These are the activations of a small neural network, seen along a few directions. Each row is one input.
Each table varies a few parts of the input and shows all the possible inputs, shuffled.
A made-up example of a description, with smaller parts first: ring(5) and (point or ring(11) or (values(3) and line(6))).
Shared parts are said once, and a part with two or three values counts as separate values.
In the rows, 128 means zero.

Other details of the inputs vary at random and push rows far along two fixed directions, the same in every table; ignore that.

Table:
x1: [140 164 105 135 121 134  92  93  76 140 150 124 111]
x2: [117  84 177  76 122 129 117 239 133 172 158 112 133]
x3: [132 124 125 153 136 131 155  85 163 100 103 137 119]
x4: [125 114 119 155 138 117 164  92 150  96 106 117 136]
x5: [111 137 119 167 141 107 148  85 156 133 102 150 120]
x6: [103 102 177 110 123 120 135 204 151 189 132 143 131]
x7: [122 121 114 149 154 106 143  95 157  94 109 122 132]
x8: [136 148 128 113 112 140  84 142  77 170 165 125 105]
x9: [145 142  88 129 110 140 107  98  77 124 155 111 102]
x10: [154 161 101 120 108 157  99  97  84 119 147 126 111]
x11: [143 146  78 119 101 143 114 110  71 115 147 117 126]
x12: [130 165  92 138 101 135 111  96  67 156 144 131 117]
x13: [126 104 148 127 146 122 137 139 162 114 123 120 126]
x14: [125 103 190  68 120 145 109 238 139 167 149 127 143]
x15: [115  80 207  88 134 134 130 236 186 173 135 139 123]
x16: [146 126 120 103  93 157 110 149  72 144 166 105 112]
x17: [118 122 106 150 155  97 141 100 153  97 110 125 136]
x18: [109 138 115 170 137 108 151  83 155 139 101 153 117]
x19: [136 132 110 137 133 127 136  95 119  92 121 111 140]
x20: [139 148  83 121 120 124 103 112  66 113 151 103 137]
x21: [151 139 120  91  91 168 103 154  80 136 157 123 124]
x22: [126 141 118 143 154 113 134  99 161  91 100 142 146]
x23: [111 107 136 177 161 103 200  75 214  76  62 141 152]
x24: [133 128 130 145 152 124 141  89 164  87 104 129 133]
x25: [134 164  97 140 110 135  99  91  75 154 149 132 103]
x26: [123 119 147 125 134 128 148 142 157 122 111 134 145]
x27: [153 156 108 114 115 151 102 101  75 104 147 107 134]
x28: [118 106 137 126 140 113 147 150 152 116 118 121 147]
x29: [138 125 112 147 134 129 133  86 126 102 129 111 114]
x30: [121 118 166  99 114 135  97 197 113 197 162 134 106]
x31: [116 123 163 129 168  93 117 143 145 118 116 117 166]
x32: [141 164 106 134 123 134  90  93  75 138 150 123 113]
x33: [146 163 121 124 151 114  66  98  72 112 154 101 138]
x34: [133 132 132 116 113 145 133 139 126 129 125 136 134]
x35: [144 152 121  90 112 146  86 160  74 134 158 118 142]
x36: [128 115 118 156 136 124 159  87 160 101 108 129 116]
x37: [106 123 141 142 130 113 149 137 149 156 111 146 134]
x38: [114 105 118 174 155 108 191  78 216  75  68 151 135]
x39: [143 125 119 106 113 139  92 148  77 147 173 100 102]
x40: [111  79 164 102 116 126 148 211 154 168 138 126 125]
x41: [128 125 122 150 128 131 166  91 155  99  98 135 136]
x42: [134 149 127 110 106 139  93 148  68 166 160 121 123]
x43: [123 120 101 149 137 118 153  98 159  99 105 139 125]
x44: [152 166  90 111  99 160 106 110  79 110 138 133 136]
x45: [111 138 120 162 140 107 154  91 147 124  97 144 142]
x46: [149 147  96 122 124 135  94 104  78 109 156 104 118]
x47: [149 157  99 116 117 142 100 107  73 106 147 109 138]
x48: [133 128 118 145 134 135 151  93 166  93 100 146 127]
x49: [128 123 139 119 130 138 137 145 169 120 110 154 131]
x50: [119  83 166  94 112 140 146 214 158 154 134 133 130]
x51: [132 122 130 153 146 125 150  86 163  96 106 128 124]
x52: [116  86 208  81 140 133 122 240 188 164 132 141 133]
x53: [ 92  86 194 105 119 118 145 234 170 211 131 151 126]
x54: [119  95 176 107 145 121 131 190 177 140 126 134 132]
x55: [ 95 121 129 193 166  86 187  68 216 111  62 164 134]
x56: [104 123 140 143 128 113 151 137 149 159 111 147 133]
x57: [142 141  89 127 112 133 113 102  66 119 154  98 123]
x58: [137 165 103 132 115 134 101  98  67 137 145 121 129]
Description of these inputs: values(2) and (point or line(8) or (line(4) and line(5))).
- The inputs of x42 and x1 match in every part but the values(2) part. If x40 is changed in the same way as x42 into x1, which row does it become? => x9
- The inputs of x13 and x19 match in every part but the values(2) part. If x46 is changed in the same way as x13 into x19, which row does it become? => x28
- Start at x18 and move only the line(8) part, one step at a time. The first step leads to x25. Which rows follow, in order? => x5, x55, x30, x8, x1, x32
- Which other rows does x21 become when the line(5) part takes its other values? List them by row number. => x23, x27, x41, x47
- Which other rows does x9 become when the line(5) part takes its other values? List them by row number. => x7, x17, x39, x43

Table:
x59: [138 154  81 155 130 124 135  58 105  91 118 122 129]
x60: [148 164  98 127 127 132  79  90  60 123 160 105 116]
x61: [130 123 102 159 133 127 166  73 159  85  96 135 127]
x62: [118 124 120 164 140 118 168  85 174 103  90 144 131]
x63: [150 134 132  94 137 134  95 145 107  89 144 100 155]
x64: [162 156 111 105 142 141  78 106  82  74 152  97 147]
x65: [110 111 165 130 151 108 131 159 166 152 120 137 129]
x66: [127 102 143 130 165 114 170 127 204  53  84 126 170]
x67: [113  86 192  89 113 138 132 233 161 191 144 141 114]
x68: [132 149 120 122 118 128  97 127  82 149 151 122 124]
x69: [109  77 171 118 128 128 167 187 200 145 111 146 123]
x70: [141 153  79 156 114 141 142  54 111  97 114 136 117]
x71: [150 135 131  82  88 166  77 176  55 169 189 109 102]
x72: [138 149 116 121 101 151 111 124  89 153 147 134 110]
x73: [144 141 133  87 103 144  66 175  47 173 189 104 114]
x74: [130 160 124 126 121 131  90 121  87 163 149 134 114]
x75: [123 150 125 130 118 125 107 128  97 161 139 137 124]
x76: [140 133 137  90 111 140  75 177  63 166 181 104 117]
x77: [134 154  82 156 132 120 134  58 102  94 116 120 135]
x78: [119  97 157 124 132 128 150 163 169 137 120 133 125]
x79: [161 148  91 127 138 146 125  68 119  37 117 104 151]
x80: [108 140 128 172 157  99 148  81 170 122  89 152 135]
x81: [139 174  93 134 110 134  88  90  55 143 153 124 120]
x82: [140 146 116 120 102 151 111 125  89 149 148 130 110]
x83: [134 134  99 150 121 137 151  82 137 103 108 137 120]
x84: [154 134 121  89 125 149  96 143  90  85 151  97 152]
x85: [120 150 108 160 139 109 133  80 128 121 108 138 136]
x86: [116 118 153 131 149 111 123 145 151 142 126 130 128]
x87: [115 121 124 163 161  94 155  89 165  95  94 128 146]
x88: [139 134 114 112 118 134 106 132  83 129 154 105 126]
x89: [112 126 153 134 143 111 124 143 151 155 123 142 126]
x90: [111  86 187  89 118 130 132 236 157 189 144 137 121]
x91: [105 111 154 129 130 117 149 162 161 160 113 147 134]
x92: [107  92 187  93 114 132 131 234 157 198 143 144 120]
x93: [136 143 131  93  90 155  88 177  66 186 173 129 107]
x94: [107 108 149 159 174  88 161 109 199 105  89 135 141]
x95: [119 106 166  96 110 139 118 211 129 185 151 134 119]
x96: [129 162  82 160 126 122 134  55 102 107 113 132 133]
x97: [134 144 113 118 111 137 108 129  82 146 149 121 123]
x98: [131 126 114 132 129 126 130 117 123 111 131 116 129]
x99: [137  95 138 126 155 129 177 124 210  47  83 128 159]
x100: [102  80 175 120 145 108 160 190 190 147 111 134 140]
x101: [114  69 171 114 134 127 167 189 200 133 114 134 126]
x102: [137 168  83 157 133 116 116  52  86 102 124 121 131]
x103: [101 118 148 165 167  91 161 106 199 122  84 151 139]
x104: [146 133 117 113 111 148 109 129  90 127 155 110 114]
x105: [128 117 136 116 105 149 133 156 133 154 133 141 112]
x106: [112 146 104 170 137 110 160  71 150 117  89 150 139]
x107: [152 149  74 147 116 144 132  54  96  80 126 116 117]
x108: [131 128 114 133 128 127 131 117 121 115 129 120 128]
x109: [127 102 145 123 132 130 142 149 154 123 127 121 125]
x110: [139 141 112 117 111 141 109 131  86 139 152 119 118]
x111: [107 109 134 161 134 120 187 108 202 119  77 164 127]
x112: [109 103 154 125 135 115 148 165 162 148 117 135 136]
- The inputs of x79 and x63 match in every part but one. If x71 is changed in the same way as x79 into x63, which row does it become? => x102
- Describe the family of inputs behind these rows. => line(6) and (point or line(8))
- List by row number the other rows that have the line(6) part in common with x93. => x59, x66, x90, x92, x95, x98, x108, x110
- Which other rows does x70 become when the line(6) part takes its other values? List them by row number. => x67, x85, x89, x95, x96
- Which other rows does x88 become when the line(8) part takes its other values? List them by row number. => x77, x91, x96, x97, x100, x106, x112

Table:
x113: [141 180  83 130 110 133  85  90  45 138 153 122 128]
x114: [104  95 158 143 143 114 185 144 208 121  84 148 145]
x115: [120  94 157 118 143 119 139 167 168 130 126 123 126]
x116: [ 89 103 169 172 172  86 180 118 233 134  70 163 136]
x117: [124 109 158 109 140 124 127 172 156 127 125 130 142]
x118: [138 122 121 115 109 143 116 141  97 140 152 116 115]
x119: [126 107 164  97 131 129 110 188 128 152 150 115 128]
x120: [132 128 128 127 142 122 120 120 129 110 129 116 133]
x121: [135 162  89 132 107 131  93 103  50 157 163 115 109]
x122: [159 156  93 106 102 161  94 109  65 110 160 108 116]
x123: [115  99 160 122 135 118 141 169 154 149 128 125 128]
x124: [126 124 123 145 147 120 158 100 173  85  91 140 146]
x125: [123 121 167 102 113 143 111 188 133 183 144 149 114]
x126: [158 169  87 116 104 155  92  92  53 109 154 113 126]
x127: [124  99 160 103 128 129 121 188 136 153 148 117 121]
x128: [113 115 162 123 120 135 141 165 162 169 122 154 114]
x129: [132 112 159  90 129 137 106 192 132 138 147 122 134]
x130: [101 112 170 150 155 103 157 142 205 144  88 164 138]
x131: [134 146  93 155 130 130 152  63 133  85 101 131 137]
x132: [132 111 159  90 117 143 116 192 130 147 144 127 131]
x133: [127 110 164  96 129 132 114 191 137 144 141 125 138]
x134: [105  81 150 154 154 103 188 132 220 106  82 144 136]
x135: [143 139 127 101 107 150 104 149  87 139 152 121 129]
x136: [138 139 132 109 120 137 103 145  95 133 146 119 137]
x137: [133 149  85 170 144 113 145  42 125  80 105 120 133]
x138: [128 106 155 105 133 134 134 172 161 123 123 134 136]
x139: [116 163  77 187 142 104 164  30 144  91  77 152 145]
x140: [151 166  93 124 116 139  86  87  49 118 159 101 124]
x141: [143 129 124 107 118 140  99 145  89 134 162 105 114]
x142: [129 136  92 166 130 119 155  60 128  94 105 127 129]
x143: [122 130 123 146 118 129 132 113 128 154 128 145 104]
x144: [124 133 114 123 100 132 111 145  80 176 156 128 107]
x145: [110 110 164 132 133 118 133 162 159 175 129 145 109]
x146: [118 119 121 157 146 118 178  89 188  86  81 142 144]
x147: [128  97 153 100 113 140 123 188 126 157 152 120 116]
x148: [132 147  86 173 162 105 148  31 149  53  91 122 143]
x149: [125 110 165  98 128 131 115 192 135 148 140 126 139]
x150: [152 161  81 133 114 149 118  71  87  90 134 116 125]
x151: [127 150  89 180 159 102 155  28 145  65  87 125 147]
x152: [127 144 118 113  98 143 112 148  85 169 152 132 117]
x153: [115 140 124 137 131 110 120 124 111 154 132 129 128]
x154: [159 153  80 120 104 152  94  90  57 108 163 103 108]
- Describe the family of inputs behind these rows. => ring(6) and (values(2) or line(5))
- The inputs of x116 and x125 match in every part but the ring(6) part. If x120 is changed in the same way as x116 into x125, which row does it become? => x124
- The inputs of x129 and x115 match in every part but the ring(6) part. If x136 is changed in the same way as x129 into x115, which row does it become? => x123
- List by row number the other rows that have the ring(6) part in common with x143. => x118, x134, x142, x144, x147, x154
- Start at x114 and move only the line(5) part, one step at a time. The first step leads to x131. Which rows follow, in order? => x146, x150, x122
- Which other rows does x113 become when the values(2) part takes its other values? List them by row number. => x130

Table:
x155: [173 140 112  78 120 165  79 140  67  75 168  84 140]
x156: [138 132 121 114 113 145 120 135 109 130 142 124 120]
x157: [109 125 140 144 137 109 137 130 146 154 118 141 126]
x158: [144 147 116 105  99 151  90 141  67 153 164 119 113]
x159: [115  94 176  98 120 130 124 212 146 180 147 132 119]
x160: [132 173  66 186 139 115 147   8 118  78  93 138 133]
x161: [127 140 126 128 121 127 111 129 103 154 143 130 117]
x162: [ 99 110 136 173 159  93 181  98 204 114  75 152 140]
x163: [122 115 136 127 127 126 137 142 139 137 126 129 126]
x164: [153 148 104 107 100 154  93 124  61 134 167 108 111]
x165: [ 88  78 198 125 145 104 166 209 215 177 101 159 135]
x166: [123 144  90 181 146 111 170  38 163  74  78 143 140]
x167: [129 154 113 134 116 131 105 111  89 153 142 131 119]
x168: [140  91 158  93 150 131 131 174 166  78 127 102 155]
- Describe the family of inputs behind these rows. => values(2) and (point or line(6))
- The inputs of x162 and x160 match in every part but the values(2) part. If x161 is changed in the same way as x162 into x160, which row does it become? => x165
- Which other rows does x164 become when the values(2) part takes its other values? List them by row number. => x156
